These are the activations of a small neural network, seen along a few directions. Each row is one input.
Each table varies a few parts of the input and shows all the possible inputs, shuffled.
A made-up example of a description, with smaller parts first: one of 3 separate values, together with either a single point or one of 9 places along a line or (one of 6 places along a line, together with one of 8 places around a ring).
Shared parts are said once, and a part with two or three values counts as separate values.
In the rows, zero is written as 128.

Other details of the inputs shift rows strongly along two fixed directions, in all tables alike. That doesn't count.

Rows:
R1: [153 154 156 176 151  86 172 109 113 179 103 163 102]
R2: [203 100 105  87  99 133  50 144 153 103 110 105 146]
R3: [170  89  65  74 102 126  50 118 116 121 155 116 147]
R4: [208 103  93  94 106 125  56 134 154 102 142 108 138]
R5: [138 163 151 165 140 101 165 109  91 189 113 154  89]
R6: [ 46 127 134 128 119  98 183 186 164 108 138 140 140]
R7: [166  94  82  86 104 123  45 102 126 101 149 111 145]
R8: [218 122 132 157 132 145 102  61  97 152 116 166 106]
R9: [192 115  77  78  92 118  55 102 164 138 132  86 123]
R10: [138 140 173 172 163 107 161 103  87 161 127 168 143]
R11: [177 133 155 151 163 138 156  80  86 151 116 155 100]
R12: [ 66 110  87 120 100 109 143 152 155  82 158  93 146]
R13: [130 146 171 176 154 155 159 107 124 175  90 149 120]
R14: [130 158 168 174 155 147 151 127  90 171  93 158 111]
R15: [ 69 144 161 152 131 111 168 199 158 113 111 112 129]
R16: [ 52 131 159 165 172 104 229 123  93 144 134 151 113]
R17: [205 130 121 163 151 154  90  67 101 154 106 166 116]
R18: [120 115 127 143 157 122 182  91  93 136 128 145 130]
R19: [156 136 128 168 143 138 126  99 116 140 125 151 109]
R20: [120 130 145 143 151 135 200  83  95 144 107 174 122]
R21: [ 54 135 123 114 107 105 127 167 144  77 166  79 147]
R22: [129 144 178 183 137 136 171 110 104 151  91 160 103]
R23: [190 115  81  88 104 140  46 132 129 116 154 104 128]
R24: [189  90  69  76  93 130  70 117 157 100 128 134 166]
R25: [144 148 156 122 126 139 125 105  84 153 124 163 135]
R26: [ 55 152 158 135 112 123 168 202 136 117 129 101 116]
R27: [  5 124 102  95  82 105 157 204 189  59 159  90 135]
R28: [153 119 148 138 171 124 146  71  69 155 122 162 121]
R29: [137 145 160 154 129 134 153 131  98 156 120 146 105]
R30: [197 110  83 102 126 135  44 137 156 107 130 112 147]
R31: [119 129 135 168 145 122 179 100  80 170 131 169 130]
R32: [146 139 150 171 151 114 156 132 126 146 131 155 118]
R33: [126 161 161 179 162 146 152 127  93 171 105 160 110]
R34: [164 142 151 156 180 152 139  88  90 151  90 152 110]
R35: [184 106  79  92 110 153  50 116 167 120 148  95 138]
R36: [179 113  90  99 105 153  37 127 148  94 106  96 136]
R37: [ 68 115  96  92  87 133 146 157 189  99 148 100 153]
R38: [ 96 132 111 126 125 109 125 193 175  92 153  95 135]
R39: [ 14 148 127  98 106  99 143 216 143  81 184  63 150]
R40: [ 48 151 138 151 137 132 169 177 175 123 146  97 126]
R41: [ 59 137 139 108 121 116 170 188 153  77 140  74 113]
R42: [132 136 165 159 130 141 163 112 133 161 116 138 113]
R43: [112 145 136 143 168 136 154 131 118 122 122 123 113]
R44: [130 127 163 170 164 101 162 108  94 166 126 178 135]
R45: [128 158 152 180 137  96 174  95 109 168 105 153  86]
R46: [ 54 151 186 163 141 127 212 125 128 166 123 168 122]
R47: [210  97 107 147 143 122 116  65  99 160 117 177 152]
R48: [172 113 104  61  90 152  50 103 151 112 137 105 162]
R49: [185 114  95  80  98 152  36 144 127 117 115  99 135]
R50: [220 124 140 152 152 147  87  95 109 160  78 165 133]
R51: [115 125 151 151 135 139 178  88 125 176 114 183 126]
R52: [193 113  87  85  97 141  49 132 129 114 152 103 126]
R53: [199 117 135 114 160 136 100  52  64 143 122 144 137]
R54: [104 131 153 130 131 109 151 143 132 131 123 163 139]
R55: [134 149 182 157 148 119 166 108 100 155 110 183 139]
R56: [178 116  84 104 113 153  36 123 150  95 116 100 134]
R57: [119 113 136 159 150 100 163 121 114 151 131 166 138]
R58: [170 116  99  71  86 141  47 103 134  88 134 114 152]
R59: [169  98  72  60  88 139  53 122 129 116 139 133 144]
R60: [ 20 154 108 112 113 117 138 237 172  80 169  64 129]
R61: [168 108  89  57  91 139  43 125 122 114 140 127 145]
R62: [ 60 142 164 140 115 132 177 176 167 126 122  97 123]
R63: [ 13 126  93 100  78 112 164 197 191  54 157  84 144]
R64: [216 120 139 153 125 147 101  65  97 150 100 163 109]
R65: [ 34 141 140 129 128  99 165 182 118 122 165 112 131]
R66: [142 154 153 155 161 100 183  89  92 168 102 143  86]
R67: [166  83  65  89 100 123  56 100 133 102 147 116 144]
R68: [ 12 112 101 103 103 103 158 196 190  93 177  71 148]
R69: [186 111  93  74 129 156  48 124 132  93 102  85 136]
R70: [186 106  97  69 119 152  52 125 131  94 104  87 132]
R71: [ 56 141 134  73 114 121 144 172 143  68 148  82 142]
R72: [ 49 132 105 102  94 120 162 184 152  98 152 112 141]
R73: [102 125 130 117 106 107 132 195 172  89 138  92 133]
R74: [ 51 144 156 138 130 116 170 149 141 127 158 100 147]
R75: [ 31 134 129 106  96 110 147 181 163  79 149 108 132]
R76: [153 130 155 149 134 155 128 106 131 165  94 138 124]
R77: [143 107 118 149 134 135 151  77 122 164 131 150 144]
R78: [192 102 102  65 111 149  59 123 130  92 108  88 131]
R79: [187 109  80 102 102 137  51 115 146  96 147 104 125]
R80: [118 145 147 164 155 126 142 158 141 132 108 136 129]
R81: [ 72 171 170 194 162 124 206 153 103 165 137 156 100]
R82: [110 123 140 124 147 129 176 101 103 136 115 165 119]
R83: [161 137 161 175 141 145 133  93 100 156  83 163 109]
R84: [139 144 158 163 171 130 178  99  94 149 124 151  99]
R85: [ 92 132 150 110 141 125 163 124 111 119 123 143 123]
R86: [ 65 114 114 101 112 114 122 159 164 110 166  86 149]
R87: [137 143 159 178 151 139 170  99 125 175 131 154 109]
R88: [216 119 136 145 134 155 106  63 117 175 122 154 116]
R89: [ 56 142 121 118 142 119 164 185 154  82 154  78 115]
R90: [151 137 142 157 150 158 122 103 134 164 104 140 125]
Description of these inputs: one of 5 separate values, together with either a single point or (one of 2 separate values, together with one of 4 places along a line) or one of 9 places around a ring.
Changing only the choice among 5 separate values turns R2 into R22. The same change can be made to R44. Which row results?
Answer: R7
Changing only the choice among 5 separate values turns R10 into R21. The same change can be made to R54. Which row results?
Answer: R75
Change only the place on the line of 4 in R85. List by row number the other rows that result.
Answer: R20, R71, R82
Change only the choice among 5 separate values in R56. List by row number the other rows that result.
Answer: R33, R34, R80, R90
Change only the choice among 5 separate values in R71. List by row number the other rows that result.
Answer: R25, R48, R55, R58

Rows:
R91: [149 151 167 156 148 158 143 105 103 135  97 142 104]
R92: [111 130 131 121 140 100 161 122 112 117 133 113 113]
R93: [193 106 117 118 135 116 124  61  99 144 123 148 118]
R94: [104 127 126 112 112  97 126 177 176 111 140  89 145]
R95: [ 99 154 138 130  90 116 133 162 115 154 131 150 109]
R96: [ 85 152 162 160 166 126 178 174 118 130 116 139 123]
R97: [ 98 154 154 130 140 143 146 152 121 151 129 117 121]
R98: [140 141 164 150 143 149 139 116 117 183 106 146 122]
R99: [174 114 129 124 127 111 115  99 138 148 128 150 141]
R100: [153 109 138 106 121 144 112  85 102 127 120 155 150]
R101: [189 115 106 160 131 138 101  70 129 156 133 159 123]
R102: [142 128  88  75 104 155  68 151 155 104 138  67 118]
R103: [130 107  79  79 112 120  60 142 129  91 172  87 156]
R104: [116 133 137 186 143 123 181  94 112 159 142 164 116]
R105: [136 117 135 113 108 142 106 117 151 118 121 143 153]
R106: [ 47 119 117 120 120 107 173 189 160  95 145 122 153]
R107: [150 107  84  94 112 138  72 170 173  82 118  81 129]
R108: [142 125 141 122 112 144 101 130 149 122 109 129 152]
R109: [104 130 139 156 142 121 154 162 149 133 110 144 143]
R110: [174 110 113 123 123 113 133  85 125 136 129 140 123]
R111: [ 84 152 155 192 148 124 174 155 140 140 135 115 103]
R112: [ 86 129 137 126 117 130 166 128 132 155 140 144 141]
R113: [ 88 134 142 134 120 131 157 133 151 159 133 144 137]
R114: [ 75 152 169 172 128 135 186 145 151 126 105 131 117]
R115: [138 146 162 145 149 148 145  94  89 126 100 143 106]
R116: [101 145 151 111 124 144 118 167 137  97 127 101 137]
R117: [ 57 155 136 123  86  70 155 217 145 102 152 107 113]
R118: [164 126 128 126 128 119 114 133 148 124 119  98 109]
R119: [ 78 149 155 187 142 112 171 156 144 151 142 135 135]
R120: [122 145 150 166 174 130 175 117  89 135 100 155 101]
R121: [185 124 122 140 128 118 116 103 142 144 111 125 118]
R122: [133 111 101  96 111 142 118  97 124 135 136 122 123]
R123: [ 96 147 114 140  90  98 108 185 128 117 162 128 118]
R124: [177 107 115 134 138 131 100  70  89 156 148 163 144]
R125: [125 128 114 143 143 123 130 105 101 128 147 125 118]
R126: [179 126 113 169 133 137 104  95 133 154 125 137 122]
R127: [155 143 151 146 160 113 154  97  91 141 114 133  97]
R128: [ 91 126 120 153 135 117 162 118 120 126 158 130 120]
R129: [132 121  95  57 108 141  60 147 135 105 145  79 142]
R130: [134  88  75  65 109 124  79 148 144  83 145 109 162]
R131: [112 143 127 141 106 106 132 180 115 123 119 160 117]
R132: [154 129 142 158 138 111 163  90 134 155 117 155 111]
R133: [139  95  77  83 104 126  72 158 178  90 136 115 162]
R134: [172 107 128 109 134 109 122  83  99 145 133 149 141]
R135: [178 119 132 116 135 152 107  63  84 127 102 150 123]
R136: [ 39 133 116 117 101 124 180 164 167 116 152 100 124]
R137: [135  98  74  89  94 121  69 140 157  97 176 102 164]
R138: [111 144 135 151 156 135 158 159 127 115 112 121 106]
R139: [134 120 112  61 106 142  60 149 134  72 134  84 151]
R140: [159 143 141 158 156 138 111 118  99 153 139 138 125]
R141: [136 107  93  83  83 145  76 133 183  79 131  97 143]
R142: [ 98 141 155 139 119 144 143 156 155 105 109 103 116]
R143: [119 130 121 114 132 139 138 102 105 144 126 124 114]
R144: [162 110 128 115 121 150 119  70 104 123 113 151 128]
R145: [133 134 167 135 129 148 120 135 133 128 105 131 137]
R146: [149 111 119 101 121 142 114  86 104 159 132 149 142]
R147: [183  99 103 126 143 138 119  73  98 136 109 166 125]
R148: [ 55 126 132 114 112  85 178 176 161 104 161 105 146]
R149: [ 46 133 124 145 116 105 154 181 176 110 171 110 147]
R150: [137 125 141 143 148 133 126 153 134 133 106 138 134]
R151: [163 144 129 166 153 144 117 109 106 144 134 127 103]
R152: [182 118 114 131 119 154 110  67 133 172 111 158 119]
R153: [122 148 149 132  90 123 117 151 110 123 116 159 118]
R154: [159 124 140 118 131 114 107 142 142 132 124 108 132]
R155: [101 129 118 151 130 123 153 164 165 113 110 120 125]
R156: [168 109 104 139 134 136 118 101 142 132 107 159 127]
R157: [ 81 150 166 183 151 119 167 164 135 148 140 126 125]
R158: [177 142 143 143 152 126 133 109 109 142 115 124  99]
R159: [137 155 179 162 168 114 172 126  96 160 118 145 113]
R160: [135 110 108 100 141 124 109 131 106 111 124 135 148]
R161: [170 120 125 104 137 146 101  74  80 167 120 153 136]
R162: [ 70 138 140 154 160 115 197 144 107 118 117 140 113]
R163: [155 119 140 103 132 143 104  90  89 124 114 146 146]
R164: [ 89 139 138 131 116 133 142 155 159 150 126 117 139]
R165: [101 146 146 146 128 145 155 144 147 149 114 109 103]
R166: [118 138 167 146 162  97 182 106  80 156 125 154 125]
R167: [152 129 131 100 140 108 107 128 109 118 134 109 130]
R168: [183 111 127 127 117 154 116  61 112 135 106 164 131]
R169: [138 131 118 125 142 126  92 127 105 122 152 115 135]
R170: [ 92 116 108 133 126 120 166 147 148 106 129 133 130]
R171: [141 122 117 107 147 129 103 141 109 108 119 126 138]
R172: [105 141 130 144 118 140 150 135 157 152 117 117 116]
R173: [134 123  84  66 106 146  69 139 141  97 140  70 120]
R174: [ 83 124 145 120 110 130 154 139 140 110 134 137 153]
R175: [137 121  76  94 116 130  61 145 139  80 163  68 125]
Changing only one part turns R124 into R130. The same change can be made to R137. Which row results?
Answer: R106
Changing only one part turns R159 into R96. The same change can be made to R132. Which row results?
Answer: R156
Changing only one part turns R168 into R170. The same change can be made to R163. Which row results?
Answer: R160
What is each input in this table made of?
Answer: one of 5 separate values, together with either a single point or (one of 2 separate values, together with one of 8 places around a ring)
Change only the choice among 2 separate values in R167. List by row number the other rows that result.
Answer: R127
Change only the choice among 5 separate values in R158. List by row number the other rows that result.
Answer: R91, R102, R138, R151
Change only the choice among 5 separate values in R143. List by row number the other rows that result.
Answer: R92, R125, R135, R162
Change only the choice among 2 separate values in R168. List by row number the other rows that result.
Answer: R174
Start at R146 and move only the place on the ring of 8, one step at a time. The first step leads to R161. Which rows follow, in order?
Answer: R129, R97, R98, R164, R113, R112
